A small network was shown many inputs. Here are its activations along a few directions, one row for each input.
Each table varies a few parts of the input and shows all the possible inputs, shuffled.
A made-up example of a description, with smaller parts first: one of 8 places around a ring, together with either a single point or (one of 2 separate values, together with one of 4 places along a line) or one of 9 places along a line.
Shared parts are said once, and a part with two or three values counts as separate values.
(in the rows, 128 means zero)

Other details of the inputs vary at random and push rows far along two fixed directions, the same in every table; ignore that.

A family of inputs:
R1: [142 146 107 174 155 109 111 143 145  45 112]
R2: [137 137  87 168 143 109 109 132 139  46  98]
R3: [165 115 204 101  91 206  80  98 113 135  93]
R4: [114 165 111 108 106  47 153  90 145 216 156]
R5: [138 140  87 172 132 107 104 131 143  50  98]
R6: [140  84 192  87 108 229 111 133 100 157 117]
R7: [119 144 122 111 119  50 162 105 136 217 159]
R8: [139 127  90 172 151 110 110 137 142  47 107]
R9: [108 126  87 170 141 122 142 170 131  58 118]
R10: [109 132  87 170 134 110 141 166 136  77 115]
R11: [117 159 116 106 113  50 159  94 135 213 157]
R12: [140 135 112 164 172 112 109 148 138  43 122]
R13: [114 151 119 103 122  51 159  95 146 217 165]
R14: [110 142  84 158 171 135 131 164 145  59 140]
R15: [166  87 210  83 134 209  89 110 104 133 121]
R16: [140 104 184  97  85 226 110 122 103 158  96]
R17: [114 136  85 169 144 128 139 168 136  59 121]
R18: [165  97 209  92 115 207  93 100 109 134 110]
R19: [119 153 121 105 111  42 163  96 132 229 154]
R20: [119 136 119 106 114  45 164 110 135 215 158]
R21: [115 110 126  88 135  44 165 121 121 214 174]
R22: [112 115 124  95 129  40 165 118 122 214 166]
R23: [138  99 192  97 102 232 114 120 103 155 114]
R24: [137 109 190  99  95 232 108 114 111 157 113]
R25: [115 164 113 111 103  45 154  94 139 213 156]
R26: [115 153  80 178 120 125 128 163 139  66 104]
R27: [114 140  87 172 161 129 135 169 134  65 129]
R28: [117 125  86 160 162 130 135 179 133  61 135]
R29: [160  73 192  91 123 208  84 105 104 133 109]
R30: [112 141 115 105  94  27 163 105 131 224 147]
R31: [116 136  87 166 167 133 135 173 133  62 136]
R32: [138 118 185 107  78 227 103 117 107 161  97]
R33: [140 156 102 171 148 105 112 137 143  45 105]
R34: [117 136 123  90 142  51 162 107 131 212 186]
R35: [134 104 191  91 105 247 106 113 113 146 115]
R36: [111 150  87 170 148 134 135 155 139  59 129]
R37: [115 139 123  91 139  55 158 100 139 217 176]
R38: [137 113  90 157 175 109 111 146 133  44 126]
R39: [136 119 184  95  92 234 105 106 114 158 104]
R40: [136 123  90 164 156 108 115 136 138  44 114]
R41: [138  98 193  88 112 234 108 120 104 157 126]
R42: [110 139  83 174 128 124 135 166 132  63 101]
Description of these inputs: one of 6 places along a line, together with either one of 2 separate values or one of 5 places along a line.
- The inputs of R33 and R15 match in every part but the place on the line of 6. If R2 is changed in the same way as R33 into R15, which row does it become? => R38
- The inputs of R39 and R35 match in every part but the place on the line of 6. If R19 is changed in the same way as R39 into R35, which row does it become? => R23
- Which other rows does R9 become when the place on the line of 6 takes its other values? List them by row number. => R10, R21, R22, R30, R42
- Which other rows does R14 become when the place on the line of 5 takes its other values? List them by row number. => R21, R28, R31, R34
- Which other rows does R32 become when the place on the line of 5 takes its other values? List them by row number. => R4, R25, R26, R30
- Which other rows does R29 become when the choice among 2 separate values takes its other values? List them by row number. => R12
